A small network was trained on invented records. Each row is its activation on one of them, seen along a few directions.
After each row come some of the record's fields: Fute, Figen, Bot, Peg, Niz, Tobe.
A field that a record lacks is left out.
Other fields move the rows too, some of them a lot.
In the rows, zero is written as 500.
Random noise pushes rows far along 18 fixed directions. That doesn't count. These rows show it; they differ only by the noise:
[499 805 476 454 464 634 443 407 534 744 417 628 503 545 332 484 756 514
 536 633 618 545 672 485 155 603 414 464 344 614 609 812 622 745 388 709]
[556 785 237 590 605 385 645 423 858 366 584 586 686 471 695 608 399 591
 688 628 507 670 628 457 568 398 462 712 546 675 461 591 324 309 340 659]
[601 448 497 549 291 332 376 467 489 342 624 686 491 528 665 525 438 655
 537 523 423 727 413 460 504 598 638 396 551 547 505 712 248 528 491 551]
[842 581 225 640 468 596 528 741 588 641 408 552 609 651 432 599 428 799
 739 583 513 552 737 829 175 468 294 169 542 474 459 757 494 902 633 546]
[670 651 484 281 457 616 331 346 598 646 539 642 500 346 391 663 404 537
 517 665 633 586 443 430 590 536 371 705 534 604 662 537 654 582 502 600]
[421 560 172 626 433 524 450 271 465 365 548 583 573 564 581 548 477 308
 428 448 630 495 508 330 718 416 498 360 459 603 531 570 645 296 304 471]
[541 192 669 406 461 399 512 709 578 765 371 345 404 421 664 566 521 749
 451 376 475 672 350 557 631 398 369 594 615 193 426 318 421 506 556 379]
[378 578 583 595 515 404 680 608 310 275 576 543 637 284 385 400 439 563
 437 511 323 322 456 423 535 431 618 613 551 511 643 618 372 337 808 375]
[665 575 236 687 312 381 526 445 667 503 531 651 538 677 426 541 474 566
 354 371 423 501 575 560 669 259 485 362 664 668 273 557 335 575 575 666]
[226 454 540 327 463 392 370 534 524 610 377 654 705 805 399 634 502 395
 371 657 471 639 318 349 349 698 647 591 457 354 744 618 422 475 432 500]
[487 363 490 309 544 382 558 559 537 451 369 654 520 526 602 656 567 500
 479 459 408 542 511 363 616 646 568 599 620 461 331 302 277 536 508 438]
[754 561 593 607 403 499 176 155 454 550 558 400 436 305 586 489 417 499
 501 528 161 688 455 498 429 559 534 509 586 487 681 546 470 484 414 576]
[508 554 366 662 614 453 432 369 327 320 579 770 261 558 681 547 492 567
 540 470 579 556 507 403 445 729 803 380 420 621 273 613 338 527 347 450]
[732 345 594 626 255 440 525 622 276 452 342 502 728 425 340 422 501 593
 545 290 395 399 643 610 637 392 414 588 687 644 441 309 418 527 508 557]
[429 431 787 476 419 383 389 544 432 551 368 253 514 616 354 468 621 332
 617 408 255 701 323 608 441 501 697 358 391 534 393 469 381 535 417 457]
[660 620 512 325 296 479 303 370 330 325 683 644 447 246 610 690 314 516
 488 541 613 525 397 315 818 479 520 514 570 593 422 489 473 528 530 424]
[594 610 539 680 557 390 536 415 835 723 505 437 243 538 553 531 577 604
 423 497 390 505 586 588 589 439 644 394 516 575 244 441 289 579 605 491]
[457 507 450 252 499 525 552 359 898 437 561 406 400 464 566 600 650 372
 589 563 486 561 487 354 683 666 388 424 366 541 575 548 546 396 553 447]
[543 334 642 445 315 458 321 455 546 441 552 495 427 597 499 556 340 531
 639 483 879 552 359 456 862 612 573 582 384 692 464 370 644 336 251 462]
[607 608 338 535 325 482 453 356 663 625 387 479 619 545 556 445 655 441
 447 598 296 501 767 467 353 390 376 154 626 469 543 649 564 718 526 610]

[242 499 730 307 384 433 626 586 612 565 441 224 586 250 595 393 731 358
 433 539 403 504 441 359 619 264 367 409 478 321 585 516 554 393 649 359]
<Fute:d1 Figen:l5 Bot:b2 Peg:p3 Niz:j2 Tobe:z4>
[412 462 465 804 512 548 510 478 247 553 580 348 496 393 483 499 458 407
 296 388 481 335 412 561 697 372 596 407 417 437 630 425 492 313 654 215]
<Fute:d1 Figen:l4 Bot:b3>
[391 595 299 568 362 499 609 626 634 351 583 421 626 717 523 537 557 434
 649 455 686 544 512 558 595 433 388 193 321 553 450 738 461 436 452 413]
<Fute:d3 Figen:l2 Bot:b1>
[538 486 168 576 626 691 638 522 365 317 394 297 571 513 486 579 521 314
 647 268 515 306 681 571 579 472 289 318 407 484 377 341 630 418 393 308]
<Fute:d1 Figen:l3 Bot:b4>
[457 830 454 330 483 562 445 451 280 492 531 807 444 404 582 561 661 466
 479 586 648 553 575 326 289 599 564 473 424 575 355 695 426 756 395 589]
<Fute:d1 Figen:l4 Bot:b2 Peg:p1 Niz:j1 Tobe:z3>
[256 645 546 686 559 471 450 296 567 626 608 306 281 513 427 252 546 450
 217 355 365 528 266 448 413 215 526 545 434 357 556 713 651 265 486 636]
<Fute:d2 Figen:l3 Bot:b2 Peg:p1 Niz:j1 Tobe:z3>
[517 563 834 546 235 299 636 734 545 449 695 570 489 343 558 326 563 814
 603 647 531 576 506 562 417 507 611 434 442 614 618 885 239 567 774 564]
<Fute:d1 Figen:l2 Bot:b1 Niz:j1>
[456 749 706 666 601 565 528 662 509 657 632 343 308 463 251 515 414 567
 633 542 683 478 319 747 552 377 668 423 245 678 374 618 470 531 634 335]
<Fute:d1 Figen:l2 Bot:b4>
[268 492 452 698 789 385 783 673 749 450 471 479 788 505 314 397 286 363
 588 736 450 485 362 641 621 188 759 519 564 657 669 479 543 249 740 365]
<Fute:d2 Figen:l3 Bot:b2 Peg:p1 Niz:j2 Tobe:z4>
[861 526 595 275 677 728 512 475 561 599 434 732 373 251 103 539 654 449
 673 578 281 541 557 729 339 677 530 557 580 852 480 490 482 910 826 657]
<Fute:d2 Figen:l3 Bot:b2 Peg:p4 Tobe:z1>
[402 420 634 639 442 530 530 544 591 627 626 472 396 406 492 501 540 558
 303 617 427 331 486 534 536 652 589 320 400 349 804 642 400 449 946 202]
<Fute:d3 Figen:l5 Bot:b2 Peg:p4 Tobe:z1>
[531 734 383 577 713 662 584 557 429 612 503 270 430 388 352 496 514 458
 605 369 537 501 445 672 426 131 359 446 382 498 325 587 757 505 466 529]
<Fute:d2 Figen:l2 Bot:b3 Niz:j2>
[483 453 555 606 508 587 655 502 571 629 380 417 645 414 288 356 591 564
 458 402 585 316 613 493 636 498 293 877 528 599 784 380 652 243 510 516]
<Fute:d3 Figen:l1 Bot:b4 Niz:j1>
[323 493 610 552 462 358 766 567 865 360 610 520 504 478 627 191 599 704
 610 612 693 475 632 408 525 443 462 630 461 647 577 662 574 305 446 685]
<Fute:d2 Figen:l3 Bot:b3>
[524 386 763 382 166 413 466 611 504 601 467 401 608 419 584 487 700 573
 462 436 471 550 579 439 523 588 327 547 488 382 583 473 325 545 492 545]
<Fute:d1 Figen:l5 Bot:b1>
[400 290 444 589 433 509 386 373  95 537 501 689 545 227 719 437 535 438
 340 425 624 762 274 312 686 429 562 573 563 462 735 533 567 303 333 426]
<Fute:d1 Figen:l5 Bot:b1 Niz:j1>
[618 608 538 554 754 498 502 407 831 726 383 282 388 554 489 442 365 599
 560 711 414 338 699 597 348 443 539 548 599 454 430 319 642 616 543 542]
<Fute:d1 Figen:l1 Bot:b1 Niz:j2>
[387 578 394 353 603 467 480 477 532 635 420 563 470 760 462 688 582 301
 304 565 424 340 574 382 394 610 635 265 476 392 332 463 475 705 561 465]
<Fute:d1 Figen:l2 Bot:b3>
[584 412 334 459 536 617 562 434 724 662 499 539 475 465 464 449 470 604
 450 581 615 509 517 556 622 352 289 557 597 473 640 445 699 540 632 546]
<Fute:d3 Figen:l4 Bot:b1>
[452 682 408 569 433 479 475 430 367 314 527 372 694 506 458 520 560 263
 488 393 297 449 551 457 432 456 464 417 430 490 517 578 445 395 424 521]
<Fute:d2 Figen:l5 Bot:b3>
[541 514 534 396 468 602 453 672 476 688 383 595 551 497 627 604 619 688
 690 576 763 674 600 507 259 656 331 554 402 397 588 599 527 664 286 526]
<Fute:d2 Figen:l1 Bot:b4 Niz:j2>
[453 381 266 512 898 681 637 407 477 334 437 549 368 496 505 354 370 501
 583 570 614 218 639 422 359 626 472 525 497 471 543 402 902 451 487 460]
<Fute:d1 Figen:l3 Bot:b2 Peg:p1 Tobe:z3>
[709 578 370 572 520 539 576 540 518 559 663 730 461 288 441 483 368 867
 448 571 509 607 430 607 468 336 412 699 652 564 631 723 453 596 798 642]
<Fute:d3 Figen:l4 Bot:b3>
[474 494 322 401 620 455 491 423 493 374 567 452 487 530 510 518 474 371
 457 402 225 721 255 498 440 285 496 456 572 409 380 552 531 484 486 664]
<Fute:d2 Figen:l4 Bot:b3>
[667 356 381 630 636 511 808 730 441 331 530 618 305 399 518 364 602 860
 605 252 465 447 599 678 404 477 406 507 548 518 254 572 282 599 718 537]
<Fute:d1 Figen:l3 Bot:b1 Niz:j2>
[315 619 412 334 413 453 915 712 642 309 520 465 653 497 452 327 862 478
 673 384 627 494 670 455 468 333 260 471 352 653 426 741 526 458 502 717]
<Fute:d2 Figen:l2 Bot:b1 Niz:j1>
[490 620 590 571 745 499 546 699 367 438 478 375 393 699 237 564 373 541
 614 352 402 399 428 666 249 620 642 631 358 481 265 502 424 501 507 506]
<Fute:d2 Figen:l3 Bot:b1 Niz:j1>
[488 230 686 515 299 372 494 653 244 414 477 697 641 457 449 446 428 574
 362 391 619 425 414 449 717 466 615 703 675 569 505 319 426 390 486 523]
<Fute:d2 Figen:l1 Bot:b2 Peg:p4 Tobe:z1>
[684 517 341 444 776 650 613 609 424 309 566 562 338 406 448 585 411 750
 612 389 392 390 519 615 284 739 288 737 480 368 445 536 399 554 668 480]
<Fute:d1 Figen:l5 Bot:b1>
[529 569 288 536 469 654 467 494 218 554 549 458 403 280 687 616 576 500
 378 259 581 513 494 462 540 315 243 406 502 259 393 549 547 544 445 412]
<Fute:d2 Figen:l3 Bot:b1>

Which values does each new row have?
[516 531 519 577 582 497 595 510 327 251 632 485 353 367 428 408 519 555
 589 256 361 545 341 557 470 454 542 638 432 605 341 557 424 392 493 616]
<Fute:d2 Figen:l4 Bot:b4>
[561 611 609 573 444 530 519 564 512 583 659 553 271 269 695 502 568 780
 449 535 597 480 520 491 469 560 446 485 423 394 533 683 405 587 651 413]
<Fute:d2 Figen:l4 Bot:b3>
[629 462 379 695 413 332 440 524 703 595 433 475 706 675 757 412 314 657
 565 699 472 621 662 610 407 283 533 272 729 399 456 508 525 592 364 582]
<Fute:d3 Figen:l4 Bot:b3>
[518 635 477 535 441 531 483 353 645 421 514 569 750 417 452 497 484 248
 652 756 481 545 580 503 605 593 636 432 444 805 796 534 467 403 513 449]
<Fute:d1 Figen:l4 Bot:b2 Peg:p1 Niz:j1 Tobe:z3>
[567 582 343 656 160 421 484 352 566 337 624 493 622 495 706 596 677 420
 312 261 351 520 659 397 732 477 329 446 506 549 445 498 114 330 409 586]
<Fute:d1 Figen:l5 Bot:b2 Peg:p4 Tobe:z1>
[569 406 437 383 409 452 473 419 536 324 577 504 587 594 455 530 363 509
 376 420 336 356 476 412 606 530 367 595 623 420 579 448 541 408 589 607]
<Fute:d3 Figen:l2 Bot:b3>
[549 257 423 396 441 445 500 545 434 534 417 688 352 561 742 443 484 690
 477 526 734 497 595 408 537 466 487 344 685 408 262 442 649 717 411 538]
<Fute:d3 Figen:l2 Bot:b1>
[402 633 599  49 349 661 386 331 468 693 530 192 283 393 262 596 763 295
 140 204 429 342 352 295 631 438  95 656 376 258 501 457 768 503 583 605]
<Fute:d2 Figen:l5 Bot:b3 Niz:j1>
[684 756 672 624 626 555 535 403 477 566 608 517 367 181 391 415 484 709
 600 481 511 565 494 578 506 490 542 956 453 762 524 516 401 399 481 669]
<Fute:d1 Figen:l4 Bot:b1 Niz:j1>
[604 590 340 546 531 406 317 256 738 559 389 571 607 850 426 612 247 286
 501 746 496 435 627 513 576 503 771 329 650 714 382 276 582 632 338 564]
<Fute:d3 Figen:l1 Bot:b4>
[317 432 571 230 377 443 537 616 304 437 369 374 702 497 254 382 576 204
 436 410 353 564 251 416 568 178 485 403 613 478 444 522 684 518 582 499]
<Fute:d1 Figen:l1 Bot:b1 Niz:j1>
[365 226 348 580 531 527 853 669 349 420 378 629 467 408 630 415 763 578
 338 228 620 356 641 393 684 447 364 486 561 397 388 370 415 414 603 343]
<Fute:d3 Figen:l3 Bot:b1>
[453 970 572 249 425 485 469 640 416 388 563 140 567 486 434 538 572 398
 675 562 218 542 550 591 132 250 370 182 391 326 224 738 421 875 611 568]
<Fute:d2 Figen:l5 Bot:b1>
[545 626 434 544 721 580 498 467 627 603 531 286 401 537 576 631 500 571
 538 570 303 467 605 589 222 723 386 453 366 239 606 539 422 563 607 404]
<Fute:d3 Figen:l5 Bot:b1>
[386 844 225 497 552 621 570 545 487 608 558 602 558 540 394 751 523 401
 323 480 566 518 433 533 461 284 368 424 422 413 440 682 388 590 632 453]
<Fute:d3 Figen:l3 Bot:b2 Peg:p1 Tobe:z4>
